These are the activations of a small neural network, seen along a few directions. Each row is one input.
In each table, some parts of the input vary, and every possible input appears once, in random order.
A made-up example of a description, with smaller parts first: ring(8) and (point or line(9) or (values(3) and line(6))).
Shared parts are said once, and a part with two or three values counts as separate values.

Other details of the inputs shift rows strongly along two fixed directions, in all tables alike. That doesn't count.

A family of inputs:
row 1: [-26 -38 -13 -11  12 -33 -21  30 -13   9   1  -9]
row 2: [  6   2  -5   4  -3  -2   2 -12 -13  -6  -3   6]
row 3: [-23 -22  -1  -5  10 -10   6  24 -10   8  -3  -2]
row 4: [  4   7   6   1   5  18   5  -9   2   2   8 -11]
row 5: [-13   1  -4 -22  10   1  -8   2   9  -2   4   8]
row 6: [ -9  -5  -9   8  -5 -11 -10  10   3  11  -2  -1]
row 7: [ -4   1  -1 -23   6   7  -7  -8   8  -8   2  -1]
row 8: [ -3  11  11  -2   2   2   1   0  10 -20   2   3]
row 9: [-15 -15 -13  -6  14 -19 -11   9 -15   7  -1   9]
row 10: [  2  -6  -8   1   4  -5  -4  -9 -14  -2  -8   1]
row 11: [-13 -22 -12  -8  -4 -23 -13   8  -7  18   3  -4]
row 12: [-21 -11  -6 -30  13  -9 -11  12   5   3   9  10]
row 13: [ -4  -3 -12  19  -4 -12  -8   0  -3  25 -14   1]
row 14: [  0  10  18  -7   4   1   2  -1   8 -12   2  13]
row 15: [ 13   8 -17  24 -20   3   1 -19 -10  14 -11   1]
row 16: [ -6   5  14 -30  13   5   1   1   7 -24  12  20]
row 17: [ -9  -1  -3  -3   3  -3 -11   6  11   0  -4  -4]
row 18: [-28 -16  15 -42  27 -17 -10  22   9 -12  13  10]
row 19: [-11 -10   6 -25  10  -2  -5  18  -5   4  18 -12]
row 20: [-2 -3 -2  6  3  7  2 -1 -6 11 11 -9]
row 21: [-17  -8   6 -16  15  -9  -9  12   7 -14   2  -1]
row 22: [-21 -36  -6 -12   9 -17 -13  26 -18  26  22  -2]
row 23: [  4  13   1   0   3   6   3 -11  -3 -13  -2  13]
row 24: [ 20  30   0  17 -18  22   8 -24   7  -3  -8  15]
row 25: [ 20   4 -16  53 -26 -12   5 -23 -25  20 -21  -5]
row 26: [-12  -6   7 -15   3  -7  -3  11   5 -19   8  -1]
row 27: [ 22  23   9  12 -24  16   9 -26  10  -7  -4   2]
row 28: [ 17  31  11  37 -18  28  32 -19  -2  -7 -19   1]
row 29: [  5   4 -11  39  -7 -13   0  -8 -14  20 -20   3]
row 30: [ 13  11   2  18 -10   1   6 -22  -5  -8 -10  -3]
row 31: [  4  -1 -11  46 -12   3  14  -2 -21  23 -28  -8]
row 32: [ -8 -17 -11   2   3 -12  -8  16 -19  25   6 -17]
row 33: [  1   2 -11  12   5  -3  -5  -8 -12   3 -13   7]
row 34: [ 13   3  -1   7  -9   1   3 -13 -13  -6  -2  12]
row 35: [ -9  -9  17 -39  26  12   1  11  24 -21  25   1]
row 36: [ 24   3 -14  37 -10   2  19  -7  -9  15  -9  -4]
row 37: [13 17 18 -8 -7 22  9 -3  3 -9 12 -5]
row 38: [  8 -10   3   3   2   6   3   5   4   3  12   5]
row 39: [-2 10  1  6 -4  0 -2 -4  9  8 -6  6]
row 40: [ -4  10  13 -14   1   4  -2   1  17  -3   4  12]
row 41: [  4   9  -3  -9  -4   8   0 -15   5  -6   0   2]
row 42: [  4  -4   3 -17  15   4  13   8  10  -9  10  -2]
row 43: [  2  -4   7 -23  10   2   8  15   3  -5  10  -8]
row 44: [ 21  30  22 -18   4  31  23 -10  19 -28   5  -8]
row 45: [-10  10  12 -25   7   8  -6   5  25 -20   7   1]
row 46: [-12   5  16 -31   5   4  -7  12  25 -19  15   8]
row 47: [  5  -6  -6  25 -17 -12  -3   5 -13   5  -5   1]
row 48: [ -6   4  15 -28  -2   6  -5   9  21 -21  15   3]
row 49: [-23 -30 -15 -13   4 -26 -21  25  -3  13   6  -8]
row 50: [  2 -19 -30  35 -17 -23 -14  -5 -22  39 -20 -12]
row 51: [ -6   7  20 -10   2  15  19   8   5 -14   2   7]
row 52: [ -4 -30 -17  12  11 -12 -10  14  -9  26   2  -8]
row 53: [11 -6 -2  0 -4 -4  8 14 -9 10  3 -5]
row 54: [ 15  22 -13  25 -12  16   2 -24   1   8 -19   4]
row 55: [  1 -15   3 -19  11  -5  10  18   5  -3  15   5]
row 56: [  9   5  -5   7  -2   1   2 -16 -12  -7  -6   5]
row 57: [ 13  28  19   9 -10  16  10 -12  14 -26   0   8]
row 58: [  9  33  28  -9   9  24  11 -21  24 -32  -7   6]
row 59: [-17 -29  -8 -17  14 -16 -15  26 -16  23   8 -19]
row 60: [-5  2  1  7  1 -6 -2  3  1 -7 -4  0]
row 61: [ -6 -33 -20   2  15 -20  -1  21 -12  22  -1  -9]
row 62: [  6  17  12 -14  -5  13   3 -17  18 -16   2  -3]
row 63: [ 22  28  22 -17   6  33  20 -12  20 -28   1 -11]
row 64: [ -4  -2  -1   4  -3  -7  -3   5  -2 -10  -2  -4]
row 65: [-14 -15   0 -11  10  -2  -3  11  -7  11  20  -6]
row 66: [  1  -9   3   0  -6 -13  -2  -2  -9  -1   2   4]
row 67: [  6   5   8  -2   1   2   1 -16   1 -15  -7  -4]
row 68: [  2   2 -14  30  -7  -7  -7  -7  -4  27 -21  -1]
row 69: [ 13   0 -18  26 -24  -2  -2 -14 -15  20 -10   6]
row 70: [ 16  23  -1  24 -22  13   4 -15   8  -5  -8  -5]
row 71: [  9   7  12  -8   9  20   9  -4  17 -14  14   2]
row 72: [  6  -3 -21  33 -18  -8  -9  -2  -8  20 -18 -12]
Each input here is: line(4) and (point or ring(5) or (values(2) and ring(6))).
The inputs of row 49 and row 70 match in every part but the line(4) part. If row 13 is changed in the same way as row 49 into row 70, which row does it become?
> row 39
The inputs of row 26 and row 64 match in every part but the line(4) part. If row 36 is changed in the same way as row 26 into row 64, which row does it become?
> row 42
Which other rows does row 23 become when the ring(6) part takes its other values? List them by row number.
> row 2, row 8, row 18, row 25, row 26

A family of inputs:
row 73: [-14  -7   6 -36  10  -2 -12   7  13  -6  15  -3]
row 74: [ 10   6 -17  31 -15  -1  -5 -12  -8  21 -17  -8]
row 75: [ -1  -6 -12  15 -15 -13 -11   4  -5  22   0  -3]
row 76: [ -5   6   1   1  -1  -6  -7  -4   3 -10  -7   8]
row 77: [-11 -11 -10  -1  -3 -12 -13  12   2  16   0  -5]
row 78: [ 11  19   4  13  -8  11   9 -20  -2 -12  -7  13]
row 79: [-15  -9   3 -12   9  -2  -3  19  10   4   6  -3]
row 80: [ 22  24   2  14  -9  24  11 -25   4  -2  -4  -2]
row 81: [  0   4   9 -23   8  12   1  -2  12  -8  13   1]
row 82: [ -6  -7 -13  16  -7 -19 -12   3  -9  11 -11   5]
row 83: [-11  -7  17 -26  14  -3   3  13   8 -21   9   2]
row 84: [  4  16  11 -14  -5  13  -2  -9  18 -12   8  -1]
row 85: [ 17  28   3  13 -10  22   5 -26  11  -9 -12  -4]
row 86: [  6  -6 -10  24 -10 -10   6  -2 -26  10  -9   5]
row 87: [ 13  11   7   9  -8   9  14 -10  -7 -11  -2   8]
row 88: [-11 -13 -13   9  -9 -18 -13  15  -3  22  -2  -4]
row 89: [ -5 -12   5 -18   8  -6   3  10  -6  -7   9   6]
row 90: [ -9  -8  12 -25  13   4   2  15  11 -12  14  -9]
row 91: [ -4  -2   6 -28  14   8  -1  -1   7  -9  12   1]
row 92: [ -6 -16 -11   3   1 -15  -5   5 -12  12   0   8]
row 93: [ 20  23  13  24 -17  21  16  -9  10  -9  -2  -6]
row 94: [ 20  13   2   8  -4  18  13 -13  -3  -3   2  -6]
row 95: [ -7  -4   9 -28   9   5  -3   7  11  -5  17   2]
row 96: [-11 -23 -19  27  -1 -27  -8  17 -20  29 -14   3]
row 97: [-4  2  2  0  5  6  3  7  8  4 -1 -5]
row 98: [-8 -6 -2  7 -1 -3 -1 17  5 12  0 -2]
row 99: [ 14  15   8  17 -10  17  13  -5   7  -6  -1  -9]
row 100: [ 18  10   1   5  -1  15  13 -12  -5  -3   1  -5]
row 101: [ -5 -11   2  -4   7  -8   2  10  -4  -3   1  -3]
row 102: [ 12  16   0   7  -9   8   0 -19   6  -9  -6   4]
row 103: [17 11  6 11 -9 15 11 -6 -1  0  6 -3]
row 104: [  3  -8  -3  -7   7  -1   5   2 -10   1   6  -1]
row 105: [ -6   8   9 -23   4   9  -4   0  19 -12   6  -3]
row 106: [ -4   2   5 -25   6   6  -8  -4  11  -8   9  -3]
row 107: [-19 -29 -21   6   1 -35 -21  19 -15  23  -7   3]
row 108: [ 15   7  -7  48 -19  -4  10 -10 -19  10 -20  -1]
row 109: [-16  -6   7 -33  10  -9 -12   6  10 -19  11  10]
row 110: [-13  -3  17 -22  13  -4   3  10   2 -24   6   4]
row 111: [11  1  1  1 -1  8  7 -1 -4  3  7 -5]
row 112: [ 7 16  5  8  2 18 10 -8  9 -3 -6 -6]
row 113: [ 3 10  0  2 -3  1 -3 -9  8 -7 -7  3]
row 114: [  3  15  10  12  -2   6   8  -6   5 -10 -10   9]
row 115: [  8  -2 -20  33 -18 -13  -8 -11 -15  18 -15   3]
row 116: [ -4 -10  -6 -11   9  -4  -4   1  -5   5   5   3]
row 117: [-15 -11  -2   5   8 -17  -5  12  -9   5  -7   8]
row 118: [ 10  10   0   4  -3   8   6 -14   0  -4  -2   7]
row 119: [ -9 -11  -5   5   7 -12  -2  10  -5   9  -7   2]
row 120: [  6   2   2   4   4   6   8  -2  -2  -4  -2 -11]
row 121: [ -1  14  14 -13  13  15   9  -4  15 -18   1   1]
row 122: [ 15  28   5  14 -14  14   4 -27   6 -19 -10   9]
row 123: [ -2 -16 -11  12   3  -9   0  11 -13  16  -2 -14]
row 124: [-10 -14 -10 -14   5 -10 -15   3  -4   9   3  -4]
row 125: [  9   3 -11  28 -13  -4   3 -12 -14  10 -11   9]
row 126: [ -5  -8  15 -28   7   4   2  17   8  -9  23   0]
row 127: [-18 -16  -2 -19  20  -8  -6  17   1   5   4  -4]
row 128: [-14  -4   7 -33  14  -2 -10   5  14 -14   6   1]
row 129: [ -8 -19 -19   4  -2 -19 -16   3 -14  20  -4  -2]
row 130: [  9  17  15  -8  -5  19   7  -8  16 -11  12   4]
row 131: [  2 -19 -15  12  -1 -15   1   8 -23  18  -2   0]
row 132: [ -5 -14  -5   3   7 -10   1   9 -10   5  -1  -8]
The inputs of row 89 and row 92 match in every part but one. If row 87 is changed in the same way as row 89 into row 92, which row does it become?
> row 125
The inputs of row 84 and row 77 match in every part but one. If row 124 is changed in the same way as row 84 into row 77, which row does it become?
> row 85
What is each input in this table made of?
> ring(6) and line(10)
Which other rows does row 128 become when the ring(6) part takes its other values? List them by row number.
> row 104, row 116, row 121, row 129, row 132
Which other rows does row 121 become when the line(10) part takes its other values? List them by row number.
> row 79, row 96, row 97, row 98, row 112, row 114, row 117, row 119, row 127

A family of inputs:
row 133: [-4 -1  1 -3 10  5  3  4  3 -2 -2  0]
row 134: [ 10  12  -1  13 -14   8  -1  -9   3  10  -2  -5]
row 135: [-5 -7 -6  7 -4 -7 -6  6  5 15 -1 -9]
row 136: [  8  13   9  13 -11  10  13  -3  -2  -3  -2   2]
row 137: [-1 -1 -1  6 -3 -1 -3  7  8  3 -1 -6]
row 138: [  2  16  16 -13  -3  18   5  -5  15 -15  11   0]
row 139: [-12 -10  -1   4   2 -23 -11   3  -8   0  -6  12]
row 140: [ -8 -23 -16  18  -3 -22  -9  21 -12  24  -6  -8]
row 141: [  7  18  -7  10 -16   5  -5 -21   5  -5 -16   9]
row 142: [ -6   4   5 -13  12   9   2   0   9  -8   3  -3]
row 143: [ -1  11   1   5  -3  -4  -5 -11   3 -12  -7  11]
row 144: [ -8 -11  -1   5   3 -13   1  21  -3   5  -2  -3]
row 145: [  0  -6 -13  14   1  -3  -2  -3  -5  22 -11  -7]
row 146: [ 19  18   3  12  -5  19  10 -22   0  -8  -5  -4]
row 147: [-14  -1   1 -21   4  -8 -13  -1   8 -13   0  11]
row 148: [ 15  15   8  -9  -3  16   4 -13  11  -8   9   2]
row 149: [ -7 -28 -16   2   1 -20  -7  16 -19  20   8   2]
row 150: [  2   1  -2  12 -10   1   0   3  -7   8   0  -2]
row 151: [ 4 -8 -4 -5  0 -2 -3  2 -3  5  9  2]
row 152: [  9   5  -1  26   0   5  12  -4 -10   6 -15  -1]
row 153: [-12  -8   8 -46  22   0  -8   6   9 -12  17  -6]
row 154: [  4  -4   1   3   2   0   9  -2 -14  -4  -2  -3]
row 155: [-13 -13  11 -41  22   0  -1  11   6 -20  16  -1]
row 156: [13  7  7  3 -6  8 16 -6 -3 -8  4  7]
What is each input in this table made of?
> line(4) and (point or ring(5))
The inputs of row 137 and row 135 match in every part but the line(4) part. If row 147 is changed in the same way as row 137 into row 135, which row does it become?
> row 141
List by row number the other rows that have the line(4) part in common with row 156.
> row 136, row 139, row 144, row 152, row 154
Start at row 134 and move only the ring(5) part, one step at a time. The first step leads to row 148. Which rows follow, in order?
> row 153, row 145, row 135
List by row number the other rows that have the line(4) part in common with row 155.
> row 133, row 140, row 143, row 149, row 150
